A small network was shown many inputs. Here are its activations along a few directions, one row for each input.
In each table, some parts of the input vary, and every possible input appears once, in random order.
Descriptions start from the smaller parts, as in this example, which fits no table here: one of 5 places around a ring, together with either a single point or one of 9 places along a line or (one of 3 separate values, together with one of 4 places along a line).
Shared parts are said once, and a part with two or three values counts as separate values.
In the rows, zero is written as 128.

Other details of the inputs vary at random and push rows far along two fixed directions, the same in every table; ignore that.

A family of inputs:
row 1: [134 155 117 124 118  95 150 105 132 109 121 139 128]
row 2: [112 151 159 116 134 146 126 123 100 157 140 126 129]
row 3: [149 135 102 125 122 111 145 124 115 108 107 134 145]
row 4: [151 117  91 163 111 129 148 107 151 141 122 156 140]
row 5: [119 128 127 134 129 152  85 141 114 150 155 110 134]
row 6: [130 129 146 118 122 100 160 128 144 122 124 145 118]
row 7: [124 142 147 110 140 155 115 133  90 142 148 140 123]
row 8: [124 147 139 119 129 160  85 126 105 140 131 116 133]
row 9: [143 148 105 129 124 113 139 116 126 102 122 157 133]
row 10: [126 144 166 109 133 141 140 139 123 160 142 132 131]
row 11: [119 140 155  99 133 132 128 133  87 152 136 110 117]
row 12: [130 159 140  99 128 134 117 130  94 147 137 104 125]
row 13: [128 137  95 151 118  89 163 123 153 120 133 143 141]
row 14: [106 110 119 147 136 112 118 120 178 115 118 125 116]
row 15: [126 138 151 115 137 153 119 130  90 147 141 127 133]
row 16: [133 124 142 118 123 108 166 130 141 128 113 133 133]
row 17: [129 131 116 124 131 147  95 158 100 141 159 118 128]
row 18: [144 134 159 124 130 194 136 121 126 162 143 133 135]
row 19: [137 131 139 124 149 144 110 156 115 151 168 132 125]
row 20: [124 131 128 125 125 105 166 115 119 122 109 132 134]
row 21: [129 136 145 123 146 135 126 155 121 168 149 106 130]
row 22: [140 149 113 136 119 111 146 112 130 113 114 145 143]
row 23: [140 123 116 138 132  77 169 143 147 114 126 128 118]
row 24: [ 87  75 134 122 124 152  61 117 170  78  92 117  90]
row 25: [125 134 150 110 135 150 127 134  88 151 131 113 136]
row 26: [133 126  98 150 118 101 145 126 144 120 134 138 142]
row 27: [139 117 116 144 137 105 148 132 153 124 133 138 135]
row 28: [123 169 145 118 128 146 114 124 108 154 139 122 137]
row 29: [139 121 134 119 128 119 151 132 138 110 131 161 125]
row 30: [144 140 107 128 119 109 149 119 121 113 105 132 145]
row 31: [137 123 140 124 125 117 158 127 144 121 122 146 136]
row 32: [145 131 126 154 119 152 168  99 130 123 111 156 134]
row 33: [138 118 118 123 129 114 158 124 108 110 111 136 138]
row 34: [137 120  95 145 117  99 147 133 134 119 125 126 143]
row 35: [100  65 104 164 124 158  71  76 213  99  88 123 102]
row 36: [121 143 155 118 135 152 122 127  95 152 140 127 133]
row 37: [135 149 112 127 118 103 154 114 128 118 106 130 141]
row 38: [145 128 137 129 146 135 126 152 117 154 159 126 138]
row 39: [ 61 104 142 128 122 173  11 126 144 126 128  54  84]
row 40: [ 95  65 113 153 129 130  61 115 182  79  92  98 101]
row 41: [130 128 122 140 136  90 154 136 154 119 135 133 116]
row 42: [136 121 135 122 147 145 101 163 110 142 158 121 120]
row 43: [108 109 122 133 126 157  63 141 118 135 135  91 124]
row 44: [128 134 168  96 130 133 131 150 108 156 138 113 115]
row 45: [142 118 137 123 127 119 155 130 138 116 124 147 136]
row 46: [139 122 158 102 135 153 126 152 104 148 138 115 135]
row 47: [136 111 136 120 123 116 153 130 142 115 109 130 134]
row 48: [123 137 132 123 124  95 160 109 123 116 122 145 120]
row 49: [136 125  92 146 121 103 138 131 139 107 142 150 134]
row 50: [ 67  93 106 156 110 119  59  95 194  75 103  96  89]
row 51: [127 130  98 145 118  95 153 130 142 124 126 124 139]
row 52: [143 112 115 140 135 102 150 139 143 123 125 126 136]
row 53: [157 147 112 160 111 144 152 103 136 126 102 158 138]
row 54: [127 134 139 102 142 155 117 145  82 139 141 131 123]
row 55: [138 153 124 103 136 154 104 144  88 137 139 127 129]
Description of these inputs: one of 5 places around a ring, together with either a single point or (one of 2 separate values, together with one of 5 places along a line).
Question: The inputs of row 2 and row 28 match in every part but the place on the ring of 5. If row 25 is changed in the same way as row 2 into row 28, which row does it become?
Answer: row 30
Question: The inputs of row 11 and row 12 match in every part but the place on the ring of 5. If row 48 is changed in the same way as row 11 into row 12, which row does it become?
Answer: row 1
Question: Which other rows does row 5 become when the choice among 2 separate values takes its other values? List them by row number.
Answer: row 43
Question: Which other rows does row 46 become when the place on the ring of 5 takes its other values? List them by row number.
Answer: row 3, row 33, row 40, row 43
Question: A walk changes only the place on the line of 5. It starts at row 42 and steps to row 40. List the rest of the walk in order.
Answer: row 52, row 21, row 23
Question: Which other rows does row 47 become when the place on the line of 5 takes its other values? List them by row number.
Answer: row 16, row 24, row 44, row 46

A family of inputs:
row 56: [109 123 171  87 131 141 102 138 109 135 117 109 124]
row 57: [185 137  62 163  97  71 199 117 139 102 106 178 162]
row 58: [108 118  98 151 116 148  65  98 151 120 108 107 118]
row 59: [119 118 134 116 148 143 104 165 102 167 167 101 129]
row 60: [ 72 109 130 138 121 184  42  71 137 117  84  90  89]
row 61: [167 130  77 160 121  76 195 122 167 105 129 187 152]
row 62: [ 98  74 137 129 133 152  79 122 168 102 110 114  81]
row 63: [149 205 163  77 137 146 160 166  50 198 179 107 136]
row 64: [125 156 169  88 119 121 154 138 108 161 142 124 126]
row 65: [126 179 177  79 146 168  91 162  57 182 163  84 126]
row 66: [114 114 163 133 138 126 111 143 150 145 138 111 105]
row 67: [133 144 159 114 125 157 160 104  92 165 136 135 147]
row 68: [169 127  71 164 127  68 204 111 176 110 114 171 165]
row 69: [ 84  79 121 132 103  74 117  83 202  44  52 128 101]
row 70: [145 124  71 156 113  44 185 128 146  73 123 144 146]
row 71: [153 162 115 134 121 141 117 139  95 156 163 143 144]
row 72: [106  94 146 148 128 170  74 105 182 106 116 126  97]
row 73: [111  84 134 150 119 182  86 106 189 100  95 112 108]
row 74: [141 127 121 117 143 134 136 161 103 159 170 132 133]
row 75: [ 78  59 144 131 134 150  51 120 176 101  99  88  76]
row 76: [132 150 143 102 140 172  77 165  61 174 188 102 137]
row 77: [169 164 115 137 143  71 221 177 106 166 175 155 162]
row 78: [ 90 133 135 133 128 172  61  91 126 112 105 122 100]
row 79: [192 139 117 148 135  90 232 117 147 132 136 171 167]
row 80: [ 81 106 145 134 117 159  89  78 160  91  94 141 107]
row 81: [150  95 104 155 125  38 207 124 179  83 103 160 122]
row 82: [186 163  99 146 119  91 230 121  92 121 105 185 164]
row 83: [120 155 175 104 162 174  87 195  62 223 207  84 137]
row 84: [158 142 119 131 129 160 136 151 123 173 153 134 155]
row 85: [123 115 101 127 122  75 138 105 152  55  72 130 121]
row 86: [142 163 139  97 146 133 132 142  82 134 137 132 137]
row 87: [ 87  89 139 148 108 168  97  86 161  84  68 129 118]
row 88: [ 97  96 106 137 121 124  63 123 138  91 121  93 116]
row 89: [129 161 122 127 128 121 134 159  99 150 169 109 138]
row 90: [133 146 160  87 139 138 146 144  94 143 137 144 137]
Question: What do these inputs look like to the network?
Answer: one of 5 places around a ring, together with either one of 3 separate values or one of 4 places along a line
Question: The inputs of row 82 and row 73 match in every part but the place on the ring of 5. If row 78 is changed in the same way as row 82 into row 73, which row does it become?
Answer: row 72
Question: Which other rows does row 62 become when the place on the line of 4 takes its other values? List them by row number.
Answer: row 66, row 75, row 81

A family of inputs:
row 91: [ 92 101 147 115 135 151  44 149 127 134 128  68 101]
row 92: [153 162 116 125 116 112 186 115 105 138 118 151 151]
row 93: [157 145 145 116 126 112 197 124 119 130 129 163 134]
row 94: [ 91  81 121 141 131 124  75 124 189  97 112 109  93]
row 95: [ 83 152 225  59 153 243  19 157  38 207 170  67 113]
row 96: [155 134 118 114 133  78 173 169 109 125 146 135 146]
row 97: [160 164 115 121 117 106 183 114 107 127 123 164 142]
row 98: [157 164 114 126 136 116 153 164  92 160 178 131 143]
row 99: [ 92  86 104 159 125 116  76 108 184  94 104 100 106]
row 100: [153 142 139 113 141 112 164 171 111 171 175 134 149]
row 101: [ 88 125 189 110 131 204  65 123 114 164 127  87 104]
row 102: [ 93  91 103 155 131 117  75 115 185  86 107 114  99]
row 103: [ 92  93 130 122 133 130  57 143 149  96 114  92  92]
row 104: [159 145 116 133 123  93 196 105 132 105 107 172 138]
row 105: [153 163 121 119 115 111 179 117 105 134 125 160 153]
row 106: [155 141 110 137 137  89 172 151 124 138 156 146 152]
row 107: [119  44  24 227 102 100 119  69 234  35  72 172 121]
row 108: [154 181 169 104 141 166 156 146  62 197 158 127 151]
row 109: [ 91  94  93 159 116 116  73 106 175  90 107  96 107]
row 110: [ 95 136 174 112 133 193  58 117 112 152 125 104 116]
row 111: [ 89 121 173  90 137 177  62 119 102 126 118 100  97]
row 112: [143  93  75 183 102 159 112  64 204  69  63 161 139]
row 113: [152 161 117 125 132 114 153 163  93 161 179 130 155]
row 114: [146 144 133 104 130 102 196 126  93 124 116 145 142]
row 115: [151 137 139 123 119 101 202 119 128 119 119 165 143]
row 116: [159 128 117 132 134  85 185 151 134 148 151 136 142]
Question: What do these inputs look like to the network?
Answer: one of 2 separate values, together with either a single point or (one of 3 separate values, together with one of 4 places along a line)
Question: The inputs of row 107 and row 112 match in every part but the choice among 2 separate values. If row 100 is changed in the same way as row 107 into row 112, which row does it become?
Answer: row 115
Question: A walk changes only the place on the line of 4. It starts at row 92 and steps to row 108. List the rest of the walk in order.
Answer: row 101, row 114
